These are the activations of a small neural network, seen along a few directions. Each row is one input.
Each table varies a few parts of the input and shows all the possible inputs, shuffled.
A made-up example of a description, with smaller parts first: one of 3 separate values, together with either a single point or one of 9 places around a ring or (one of 4 places along a line, together with one of 5 places around a ring).
Shared parts are said once, and a part with two or three values counts as separate values.

Rows:
x1: [ 15.7  27.8   9.8 -22.5   4.1  12.8 -17.9  65.2  -3.7 -19.4  21.0  20.6
  -0.2  -0.2  28.1   5.4]
x2: [  5.3  -7.4  11.0  25.7 -20.0  -0.3  23.9 -34.0  -6.4   1.9  -2.7 -33.4
  -7.3 -50.9 -10.8  -2.4]
x3: [ 21.3  37.6  13.5 -24.0   8.9   2.1 -25.2  43.0  -6.7  -8.2  24.7   8.8
 -11.9  -2.1  11.9   1.6]
x4: [ -3.6 -20.0   6.5  15.0 -34.3  11.5  28.9   8.0  -6.3 -34.1   4.9  -3.7
   5.1 -48.1   3.1  10.5]
x5: [ -5.6 -23.6  -2.1  34.9 -15.5  -4.4  14.8 -42.8 -16.0   7.5 -20.6 -28.0
   7.2 -17.7 -13.5  11.7]
x6: [  0.5  25.8 -27.4 -11.8  27.6  -9.8 -37.6   7.8 -16.7   8.2 -19.5 -20.5
  10.1  54.6  17.0  10.3]
x7: [  2.0  -8.9  11.2   9.6 -27.9   5.9  22.2  -8.2  -1.2 -22.4   0.3 -26.1
 -12.3 -54.8 -14.1  -2.5]
x8: [-17.9 -16.1  -0.5 -38.1  36.2  -4.6   0.2  22.7  52.6  22.4  16.9  79.2
   1.0  69.4  -7.0 -29.2]
x9: [-40.3 -61.0  -1.1   1.6  -2.7   3.8  45.6 -36.7  56.1  11.4 -10.4  45.4
  -1.6  11.5 -37.2 -30.7]
x10: [ 15.9  22.9  -5.1  -6.5  18.7  -1.3 -36.2   4.0 -19.2  20.7  -1.8  -4.0
   6.9  29.0  13.6   8.1]
x11: [-18.5 -15.8 -26.4  25.8  -9.7 -12.1   7.3 -40.2 -16.8  -4.4 -36.8 -39.8
   8.6  10.1  -7.7  14.8]
x12: [ 25.2  38.6  10.6  -9.8  14.5  -3.6 -26.1  11.2 -15.8  16.4  24.0   1.5
  -5.5  -0.9  16.5   2.4]
Question: The inputs of x2 and x12 match in every part but one. If x11 is changed in the same way as x2 into x12, which row does it become?
Answer: x6
Question: What do these inputs look like to the network?
Answer: one of 2 separate values, together with either a single point or one of 5 places along a line
Question: Which other rows does x5 become when the choice among 2 separate values takes its other values? List them by row number.
Answer: x10
Question: Which other rows does x1 become when the choice among 2 separate values takes its other values? List them by row number.
Answer: x4

Rows:
x13: [-43.1 -95.8   3.7  62.9 -57.6   1.6  83.2 -90.9  15.4 -16.5 -32.3 -14.0
   5.7 -61.6 -59.4   2.7]
x14: [ 33.7  30.9  16.3  -2.6 -16.5  20.1 -19.2  45.8 -35.3 -21.8  26.6  -5.9
   7.3 -43.3  36.2  20.9]
x15: [ 41.1  58.4  25.0 -23.5  11.4 -11.4 -28.4  19.0 -13.4   7.7  39.9 -12.6
 -27.1 -23.0   3.2  -6.7]
x16: [-25.9 -11.1 -27.6 -18.2  22.6 -17.3   5.8   3.9  23.2  -6.2  -0.3  39.0
  16.3  71.9   1.0  -1.7]
x17: [ -9.2 -24.2   0.1 -11.0  29.8  -0.6  -6.4 -25.6  32.3  55.8  -0.3  50.3
   5.0  48.7  -8.7 -27.3]
x18: [  1.6  34.9 -27.3  -0.7  17.5 -18.7 -32.1  11.3 -36.8 -11.6  -5.9 -19.6
  15.5  47.2  23.1  33.2]
x19: [ -9.8 -34.3  -4.4  80.2 -60.8 -13.6  61.7 -94.4 -39.0 -22.0 -30.1 -92.0
   2.8 -95.6 -23.1  25.7]
x20: [ -2.5  -9.4  18.2  -9.3  -2.9  19.6  14.2  48.8  20.1 -12.5  22.1  47.6
   4.4 -12.2  15.3  -5.1]
x21: [ 28.3  29.1   8.3   8.4  29.3  -2.9 -43.8 -16.9 -25.4  53.5  -1.0 -10.3
   5.2  25.5   9.5   6.1]
x22: [  8.4  22.5 -15.1 -19.0  -3.8  14.6 -36.0  45.1 -18.0 -22.4 -28.0 -35.9
  -4.8   4.9  19.7   6.7]
x23: [ -2.1  13.0  18.2 -35.5  21.1  -4.8   4.9  11.3  44.6  12.9  34.0  48.2
 -25.7  10.7 -18.3 -33.8]
x24: [-20.4 -14.1 -15.4 -31.8   9.8  13.2  -3.8  42.6  32.2 -17.0 -24.6   5.4
  -4.5  26.8   1.5 -20.8]
Question: What do these inputs look like to the network?
Answer: one of 2 separate values, together with either a single point or one of 5 places around a ring
Question: The inputs of x13 and x19 match in every part but the choice among 2 separate values. If x16 is changed in the same way as x13 into x19, which row does it become?
Answer: x18
Question: Which other rows does x17 become when the choice among 2 separate values takes its other values? List them by row number.
Answer: x21

Rows:
x25: [ 13.2  25.6   2.6 -28.5   2.1  11.4 -18.3  74.0   4.5 -22.5  11.5  10.2
  -6.4  -3.5  32.5  -3.1]
x26: [  5.0  32.7 -25.5   7.5   8.5 -21.9 -29.5  -2.4 -40.4  -5.8 -13.5 -29.9
  12.8  38.8   9.7  31.4]
x27: [-12.6 -26.4   5.3 -30.6  -1.0  24.8   4.5  44.9  44.6 -10.1  -4.9  49.8
  -2.5  21.7  -4.8 -25.2]
x28: [-25.6 -43.1  -3.4  24.0 -32.0 -15.6  48.3 -53.2   8.9 -21.8  -4.3  -4.6
   0.6 -26.1 -34.5   5.3]
x29: [  8.6  33.9  -4.9 -30.2  11.5   4.1 -13.3  61.7  -4.3 -31.0  25.8   6.9
   0.8  -1.2  32.3   2.6]
x30: [  9.1  36.1  -0.3 -25.9   2.5  -4.3 -22.1  56.1  -6.3 -34.8  30.3  14.9
  -5.4  11.1  14.8  12.2]
x31: [-17.8 -10.7  -2.2 -26.6   7.6   2.2  24.0  30.7  44.4 -14.5  17.8  52.8
   0.6  27.8   3.9 -21.8]
x32: [ 33.5  35.9  15.0 -23.5   4.3  11.4 -43.8  10.5  -7.3  20.4   0.4 -25.7
 -24.8 -18.1  -0.5 -16.2]
x33: [ 10.7  -2.4   9.0  25.5 -38.0  22.5   6.8   1.8 -24.0 -28.5 -25.4 -58.2
  -6.4 -65.4  -5.0  14.1]
x34: [-28.6 -39.9 -25.9   4.2   8.8  10.0  -9.9 -17.6  13.9  14.9 -46.2   8.6
  14.2  47.9 -13.0  -7.5]
x35: [ 20.2  20.1   4.1 -32.1  -3.2  24.0 -27.7  75.0   5.2 -24.5   4.3   7.0
  -3.6  -4.5  24.6  -3.2]
x36: [ 12.4  -2.4   2.2  40.6  13.4   0.3 -14.6 -25.9 -42.8  37.7  13.9  21.3
  48.4  30.2  31.5  41.5]
x37: [-22.4 -61.2   2.5  19.7 -38.8  13.6  37.1 -30.4  15.4 -11.7 -29.9 -12.1
  -2.0 -41.5 -30.9 -12.2]
x38: [ 30.9  47.9  11.6 -15.8  18.5 -17.1 -23.0   0.4  -5.2  14.3  21.4 -27.5
 -20.3 -13.5   1.2 -17.3]
x39: [ 10.0  16.3 -21.4  -0.2   4.1   9.9 -42.1  19.0 -35.6   0.9 -38.5 -41.8
  14.6  23.6  19.8  16.1]
x40: [  5.8  31.9 -29.4   5.1  13.7 -16.5 -23.5   1.4 -34.6  -2.1 -18.3 -38.5
  16.5  31.1  27.2  18.3]
x41: [ -2.9   2.4  12.0 -11.4  21.6 -20.7   5.7 -32.1  27.5  26.0  17.1  20.3
 -19.2  20.1 -36.8 -20.2]
x42: [ -0.5 -13.1  13.0 -20.5  12.5  12.5  -9.0 -17.9  34.5  36.8  -7.7  19.1
 -24.3   7.0 -29.0 -36.1]
x43: [  3.6  12.1   0.4  30.7 -29.6  -2.3  26.0 -17.3 -24.0 -35.1  -3.1 -55.7
  -2.5 -60.3   2.2  16.6]
x44: [-28.1 -40.5  -9.3  30.8 -26.1  -5.7  59.7 -47.6  23.2 -14.4  -4.1  -9.9
   7.4 -35.4 -22.8  -5.9]
x45: [  7.1  -1.9   9.4  20.9 -35.3   5.7  17.0  -1.3 -31.9 -28.7 -17.0 -55.3
 -12.4 -66.8   4.1  14.7]
x46: [-27.5 -19.7 -30.7   8.3  13.8 -21.0   3.4 -37.1   7.8   7.4 -21.0  17.1
  14.6  60.7 -17.7  10.2]
x47: [  8.4   8.9   5.4  26.0 -35.8 -11.4  17.3 -21.4 -38.5 -39.5  -0.9 -48.5
 -10.5 -50.7 -11.8  29.4]
x48: [ 33.8  17.3  34.5  17.5  14.0   4.4 -12.3 -25.9 -19.9  60.0  45.0  41.4
   6.1  -9.8  12.8   7.0]
x49: [ 17.7 -32.5  23.4  63.0 -36.7   6.2  35.5 -35.6 -37.7   3.6  24.7  10.3
  27.8 -64.5   8.5  30.1]
x50: [-26.1 -12.4  -1.6 -29.0  11.2  -1.4  13.0  22.4  28.0 -21.2  20.1  55.6
   0.4  36.1 -11.3  -4.1]
x51: [-23.1 -21.7   2.4 -28.6  10.1  15.5  15.5  43.0  38.2  -8.7   2.2  50.7
  -2.0  21.1   4.8 -19.7]
x52: [-29.6 -32.8 -23.2   3.9  16.6  -5.5   0.2 -19.7  16.5  15.0 -32.9   5.0
  10.2  52.1  -1.6  -3.0]
x53: [ -2.3   4.1   3.0 -15.9  21.7 -10.8  12.7 -34.4  33.2  33.1  14.5  20.2
 -19.9  14.7 -19.8 -31.1]
x54: [ -2.7  -7.4  17.4 -13.3  21.7  -5.1   4.3 -12.6  37.4  39.6   1.4  16.0
 -23.0   5.3 -24.0 -37.6]
x55: [ 15.2   4.3  28.3   4.4  10.3  22.1  -5.1  37.4 -15.7   8.8  47.7  73.6
  34.8  -8.2  35.6  23.0]
x56: [-32.8 -51.1  -1.6  29.0 -27.9   7.2  48.8 -32.8  23.8  -6.8 -18.9 -10.0
   0.1 -41.3 -22.5  -9.3]
x57: [ 29.8  38.8  18.9 -17.6  15.1  -6.8 -31.7  14.7  -4.8  21.1   8.6 -26.8
 -25.3 -20.1   1.8 -18.6]
x58: [-25.2 -21.3 -29.5   5.8  18.3 -18.4  10.3 -32.8  15.7   9.4 -19.2   4.4
  16.1  56.4  -1.8   0.6]
x59: [ 24.1  51.1   8.3 -16.2  10.4 -16.9 -31.3 -11.0 -17.0  11.8  24.0 -16.8
 -25.1  -1.2  -8.4   1.0]
x60: [  8.6  21.0 -19.5  -0.8  11.8  -6.5 -32.7  16.0 -32.7   0.8 -25.0 -43.7
   9.4  26.3  28.8  18.3]
Question: The inputs of x41 and x50 match in every part but one. If x59 is changed in the same way as x41 into x50, which row does it become?
Answer: x30
Question: What do these inputs look like to the network?
Answer: one of 4 separate values, together with either a single point or (one of 2 separate values, together with one of 4 places along a line)
Question: Which other rows does x31 become when the choice among 2 separate values takes its other values? List them by row number.
Answer: x29
Question: Which other rows does x48 become when the choice among 4 separate values takes its other values? List them by row number.
Answer: x36, x49, x55
Question: List by row number the other rows that have the choice among 4 separate values in common with x43.
Answer: x28, x33, x37, x44, x45, x47, x49, x56
